A small network was shown many inputs. Here are its activations along a few directions, one row for each input.
Each table varies a few parts of the input and shows all the possible inputs, shuffled.
Descriptions start from the smaller parts, as in this example, which fits no table here: one of 8 places around a ring, together with either a single point or one of 9 places around a ring or (one of 3 separate values, together with one of 6 places along a line).
Shared parts are said once, and a part with two or three values counts as separate values.

Other details of the inputs shift rows strongly along two fixed directions, in all tables alike. That doesn't count.

A family of inputs:
x1: [   6  -73  -12    1    4   55   10 -105  -54  -97  -36  -12   59   10]
x2: [-29  29 -23  -8   4  -1   0 -21 -23  11 -24   8  10  38]
x3: [ 38 -23 -17 -62  22  84   9 -42 -87 -31  26 -24  43 -12]
x4: [  5  52  -6  -8  17 -13   7   4  14  -2 -24  17   8  -6]
x5: [  0 -91  68 -45  36  20 -54 -27 -19 -53  64  -7  34  -7]
x6: [ 39 -94  75 -24  21  49 -27 -14 -26 -33  83   2   6  22]
x7: [-16 -52  76  42  56 -54 -20  18  26  31  58  22 -25 -10]
x8: [ 33 -18  -8 -69  18  66   8 -60 -52 -35  31   9  63 -14]
x9: [ 58 -13  14 -62   8  51 -16 -40 -55 -63  29  -5  35   7]
x10: [-27 -11  -5 -16 -21   4  -6  33  13  -2  -6  -8 -17  -8]
x11: [-16 -18  -3  18   4 -33 -15  28  13  31  18 -17 -13 -20]
x12: [  3  19 -13  -9  31   5   6  24 -24  -7  -8  -6 -18 -14]
x13: [-26 -12 -30  48 -20   0  37 -52  14 -51 -77   3  20   1]
x14: [-25  13   6  22 -18 -40  -9  67  47  25 -22  -1 -44  -9]
x15: [ -1 -21  54  47  56 -61   9  63  63  37  49  18 -40 -59]
x16: [ 45 -33  -3 -54 -28  60 -37 -62 -42 -30  41 -13  61  16]
x17: [ 40 -12  55  -7  41  -4 -27  -6  12 -32  48  12   8  -9]
x18: [-12 -11 -18 -64 -24  48 -16 -39 -23 -36  -2  -4  52  13]
x19: [ -2 -12  25   5  -5 -26 -22  12  32  19  14   8   8 -15]
x20: [-15   9   9 -12 -13 -13 -22   6  26  -3 -13   6  11   5]
x21: [-22  50 -11  23  15 -39  25  67  35  23 -26  10 -48 -28]
x22: [  6 -51  40 -46  -9  14 -30  -2  -9 -40  19  -2  17  -3]
x23: [  1 -49 -36  -6  -3  36  10 -80 -27 -96 -44 -27  17   3]
x24: [ 10  50 -46  16 -43  26  19  -5 -23  45 -17 -14  -7  38]
x25: [ -4 -22 -10 -44 -20  36 -15 -37 -17 -12  18  -1  46  -7]
x26: [  2  45 -24   6  29 -22   4  -4 -12  18 -10   5   4 -18]
x27: [ -6  41 -22  27 -39 -28 -16  51  31  24 -23 -17 -38  11]
x28: [ -2  27 -47 -18 -50  32   8   5 -14  24 -29 -22  10   3]
x29: [-28  39   4  25 -13 -49  13  35  26  33 -38  21 -36  21]
x30: [ 23  58 -53 -20 -15  40  34   0 -30  19 -33  -9  13  -8]
x31: [ 47   7   5  17  21  -7   2  13  10  16  40  -3  -1 -18]
x32: [ -5  60 -49 -42 -11  14  26  -5 -29 -19 -45   5  10  -2]
x33: [ 57 -25  35  -6  23  33  -6   2 -17 -10  58 -13   5 -21]
x34: [  4 -68  67  -5  22  14  -7  18   3  -3  44  17 -15   7]
x35: [ 16  51 -64   8 -41  20  20 -20 -21  48 -16  -9  11  43]
x36: [-28 -15  12   6   1  -1  15  32   9  18   4  14 -29  13]
x37: [-17 -17  16   9  12 -32 -30   7  11  15  20  -4   1 -15]
x38: [-37  30 -11  41 -13 -22  31  41  24  64 -13   5 -40   2]
x39: [  8   1 -26  64 -29  -3  18 -57  13 -52 -67  -7  19  20]
x40: [-35  42 -50 -33 -49  -3   2   7  -6  -7 -50  -7   1   8]
x41: [-19 -18   1  11 -11 -23  -2  30  33  31  20  -7  -8 -27]
x42: [ -1  68 -66 -15 -18  31  43   6 -25  23 -37 -11   4 -15]
x43: [ -1 -20  -9 -40  -6  48  10 -53 -35   2  19  17  43  22]
x44: [-18  45 -10  35  -8 -37  15  11  30  61 -23  25 -12  17]
x45: [  1  55 -47 -17 -59  -7 -16   3  -9  -5 -40 -18  -1  27]
x46: [ 13 -55 -10 -59 -13  77 -18 -36 -69 -26  31 -36  39  -2]
x47: [ 23 -56  66 -19   8   7 -56 -13  16 -37  60  -3  21   5]
x48: [ 29  76 -60 -13 -23  27  15   6 -26  -1 -35 -12  -3  15]
x49: [-35  55 -49 -19 -25  16  21 -25  -9  15 -44  17  17  41]
x50: [ -3 -38  59  34  17 -14   6  37  25  41  36  11 -31  -7]
x51: [ 14  12  12  -6  21   2  11  35   7  -4  -4  10 -18 -18]
x52: [-21  73 -20  24  34 -50   2  24  16  16 -34   8 -18 -11]
x53: [-20   8 -26   9 -11  -1  29   4   4  47   2   8  -2  11]
x54: [ 19 -49  73   1  14 -10 -26   1   0 -17  52  10 -13  19]
x55: [ 19  61 -55  -2  -6   5  31   3  -5  35 -27   1  11 -16]
x56: [-13  -9  43   8  17 -18  -6   3  27  12   9  28  -3  21]
x57: [ 47 -96  67 -25   1  50 -42  -8 -17 -28  90 -25  19 -12]
x58: [ -4 -64  43  58  18 -43   7 -10  68 -62 -23   0 -35 -28]
x59: [ 33  32  16  27  22 -33  -9   8  24  17  25  11  -7 -17]
x60: [-22 -17  11   7 -16  -3  -2  35  22  23  15 -14 -18 -28]
x61: [-45  32  -9  22  -9 -73 -18  53  24  15 -36  -9 -45  -6]
x62: [  41  -95   31    4    2   35  -10  -75    2 -113   13  -20   15    0]
x63: [-23 -32  46   6  28 -34 -12  17  -9  -3  17  10 -26  12]
x64: [-22  39 -54   8 -20  20  24  -2 -40  45 -30 -14 -10  26]
x65: [-20 -44  29   0  14 -17 -29  43   6  -8  21 -15 -29 -13]
x66: [  5  -5 -15  -5 -22   2  -3   9  13  27   5 -10  12  -9]
x67: [-36  14   0  -2 -12 -21  15  16   4  11 -20  18 -20  18]
x68: [-17  23   1  55  -1 -48  21  41  45  75  -5  17 -32   3]
x69: [  9  62 -48  12 -35   3   7 -29 -12  41 -20   7  12  43]
x70: [ -13   20  -54   49  -36    3   40  -57    9  -39 -106    2   25   15]
x71: [-23 -64  76  35  50 -37 -16  51  18  13  47  12 -52  -4]
x72: [  3  53 -32  -4 -28  13  -2 -30 -11  11 -23   8  15  57]
x73: [ 13  64 -43 -39 -12  14  19  -6 -28 -16 -51   7  13   5]
x74: [ 15  76 -51 -11  -7   4  21 -16  -9  23 -38  13  23  -6]
x75: [-27   7  -2  51  18 -48  11  31  17  63   8   4 -35   2]
x76: [ 22 -75  89  44  25 -48 -45  46  61  19  90  -7 -29 -33]
x77: [ -8  70 -50 -34  -1  19  20 -20 -14 -12 -40  11  27   3]
x78: [ -3  -5  43  64  68 -81   0  67  49  43  38   6 -49 -54]
x79: [   5  -81   -6  -21   -6   53   15  -84  -12 -112  -18  -14   25   -8]
x80: [ -4  -1  40   3  52 -42 -12  28  -2 -18  13   5 -29 -30]
Description of these inputs: one of 4 places along a line, together with either one of 2 separate values or (one of 3 separate values, together with one of 6 places around a ring).
The inputs of x45 and x61 match in every part but the place on the line of 4. If x57 is changed in the same way as x45 into x61, which row does it become? -> x46
The inputs of x9 and x73 match in every part but the place on the line of 4. If x76 is changed in the same way as x9 into x73, which row does it become? -> x66
Change only the choice among 2 separate values in x79. List by row number the other rows that result. -> x13

A family of inputs:
x81: [-17 112 -56  51 -29 -70  17  46  52  66 -57   6 -38   1]
x82: [ 17 -19 -24 -40  -4  59   2 -81 -51 -74 -22  -6  44  27]
x83: [-14 -17  25  14  -4 -28 -15  57  25  23  22  -8 -41 -12]
x84: [ 11 -69  91   3  73 -18 -14  27  14   4  84  19 -11 -34]
x85: [  8 -62  74 -30  41   6 -29  10   6 -30  60  11   5 -23]
x86: [-44  93 -42  51 -19 -78  22  75  55  50 -67   5 -65  -9]
x87: [-10  79 -88 -23 -63  27  14   0 -42  51 -52 -14  11  44]
x88: [ 17 -71 113  19  53 -32 -29  31  40  -1  88  20 -17 -31]
x89: [ 10 -34  47 -14  24   3 -10   5  -6  -1  35  14   4   0]
x90: [-46 -24 -37  17 -51  13  11 -41  -3  -8 -51  -4  12  39]
x91: [ -4  90 -92 -16 -26  30  42 -18 -51  44 -60   1  17  29]
x92: [ 13 -57  81  13  19 -17 -35  37  24  24  83   1 -17 -14]
x93: [ 21 -57  31  10  19   9  -6 -26  12 -68   0  -7  17 -34]
x94: [-33  34  37  67  48 -89   5  85  70  57   6  19 -67 -39]
x95: [ 17 -17   1 -63   4  48 -10 -29 -41 -25  22   5  40  10]
x96: [-14 -18  41   5   8 -26 -29  51  27  25  38  -3 -28 -14]
x97: [-33 -40 -14  29 -43   7  12 -38  15 -12 -35  -5   3  40]
x98: [ 17 -72  61 -16  52  15  -3  10 -11 -24  62   4  -7 -32]
x99: [ 32  11 -28 -44   1  66  18 -47 -60   1  17  -2  46  11]
x100: [ -30  105  -41  122  -15 -114   27   59  101   34  -99    1  -73  -22]
x101: [ 20   9 -65 -98 -48 100  -7 -53 -90 -12   2 -21  66  42]
x102: [  11   -3  -66  -74  -29   79   10 -100  -79  -85  -48  -15   71   26]
x103: [ 24  37 -34  -3   3  12  17 -14 -15  25   2   0  13  -2]
x104: [  -6   97  -88   39  -42  -16   29  -21    7   -8 -101   -8   -7   27]
x105: [ 32 -77  79  -1  22  -4 -43  19  20   8  96  -4  -4 -16]
x106: [  2 -29  -7 -17   5  19   4 -44 -16 -65 -27  -9  25 -17]
Describe the family of inputs behind these rows. -> either one of 2 separate values or one of 6 places around a ring or (one of 3 separate values, together with one of 6 places along a line)
Start at x105 and move only the place on the line of 6, one step at a time. The first step leads to x92. Which rows follow, in order? -> x87, x101, x96, x83
Change only the place on the line of 6 in x85. List by row number the other rows that result. -> x81, x86, x88, x89, x95
Which other rows belong to the same alternative as x90? List them by row number. -> x97

A family of inputs:
x107: [-18  90 -75  20 -29 -20  23  40   8  35 -69 -11 -24 -10]
x108: [ -5  20 -39 -11   0  22  28  -7 -28  15 -15   0   9   3]
x109: [ 20 -19  -8 -33  14  48  13 -23 -45 -21  18 -12  19 -13]
x110: [  2 -50  -5 -19  -9  39   8 -67 -25 -48 -13  -4  44  -2]
x111: [ 29 -27  -2 -17   0  44   4 -37 -29  -1  31   1  36  17]
x112: [-25  48 -48  -4 -27 -19   8  35  10  24 -35 -12 -22  -6]
x113: [ 37 -20   2 -10   3  35  -1 -29 -23  -7  31 -10  22   0]
x114: [ -5 -37  11 -44  -3  36  -8  -2 -35 -13  20  -6  14   5]
x115: [-29  84 -43   2 -30 -32   6  24   8  33 -57   6 -12  26]
x116: [-19 -92 110  34  65 -50 -18  59  48  22  74  19 -48 -33]
x117: [ 18 -35   4 -44 -27  56 -17 -32 -41 -13  27  -8  37  28]
x118: [-13 -59  45  29  26 -22 -22 -10  23 -45   8  -1  -7  -6]
x119: [-19  66 -40  34 -41 -40  -3  37  36  44 -26  -9 -31   1]
x120: [-27  19   7  73   2 -61  13  34  73  -2 -44   1 -48 -17]
x121: [ -9  18  16  -2   6 -33 -19  23  26  -2  11   5 -15 -12]
x122: [-18  35 -42  39 -30 -28  24  -3  16  -7 -71   1 -28  23]
x123: [ 13 -50 119  52  80 -79 -20  51  64   4  68  21 -47 -49]
x124: [ 28  -7  16 -31  14  19 -17 -14 -15 -33  15   4  24 -11]
x125: [ 18  -5   4 -33  19  37   7 -41 -37 -20  19  13  37  10]
x126: [ 11 -29   0 -25 -13  45  -6 -35 -30   7  28   0  28  26]
x127: [-17  17   9   2  13 -20  -1   9  10  21  -3  21  -7  12]
x128: [ 29  31 -40 -11 -32  26   0 -13 -15   5 -17 -18  19   9]
Describe the family of inputs behind these rows. -> either one of 4 separate values or (one of 3 separate values, together with one of 6 places around a ring)
What sort of input is x114? -> one of 3 separate values, together with one of 6 places around a ring
Start at x126 and move only the place on the ring of 6, one step at a time. The first step leads to x117. Which rows follow, in order? -> x119, x128, x113, x111

A family of inputs:
x129: [  0 -48  37  -5  28   1  -7  -3  -1 -34  18   1  -1 -21]
x130: [ 11 -13  23  -5   6  -6 -18  14   6   8  33  -2  -4  -5]
x131: [ 15  14 -53 -80 -31  81   1 -50 -73 -17  -6 -12  54  30]
x132: [-16  24 -54   4 -47  16  12 -46 -13  -9 -58  -5  24  38]
x133: [ -5  44 -22  33   0 -37   9  12  27   3 -36   0 -19  -9]
x134: [ -1 -46  67  22  44 -35 -11  20  32 -23  29  14 -23 -26]
x135: [ 22  12 -56 -79 -36  82   2 -50 -69 -17  -5 -14  56  25]
x136: [ -6 -16  38  22  35 -32  -4  15  27 -15   8  10 -18 -23]
x137: [ -8  68 -40  39 -13 -35  18  21  20  47 -33   1 -22   6]
x138: [   5 -100   25  -29  -15   57  -15  -58  -26  -66   23  -13   33   18]
x139: [ -3  25 -22  -2  -6   7  15  -3 -13  20 -12   5   2  14]
x140: [ -3 -17  38  21  31 -21  -1  19  17  19  29  13 -16 -11]
x141: [  4  49 -62 -17 -26  30  24 -23 -29  18 -32  -4  22  17]
x142: [ -1 -84  96  25  55 -30 -18  35  29   5  73  13 -26 -30]
x143: [ -8  56 -31  18 -29 -25  -1  34  20  38 -25  -6 -21   5]
x144: [ -4  69 -49  31 -26 -19  19  15  13  41 -41  -3 -15  10]
x145: [ -6  45 -18  42  -6 -42   8  23  37   6 -41  -2 -26 -12]
x146: [ -6 -39  38 -13  13  -3 -19  25   1   5  38  -1  -8 -10]
x147: [-22  35   2  22  -5 -43  -2  49  29  42  -7   6 -35   0]
x148: [ 35 -79  42 -49  30  54 -12 -50 -33 -70  45  -1  43 -17]
Describe the family of inputs behind these rows. -> either one of 2 separate values or (one of 3 separate values, together with one of 6 places along a line)
What sort of input is x132? -> one of 2 separate values
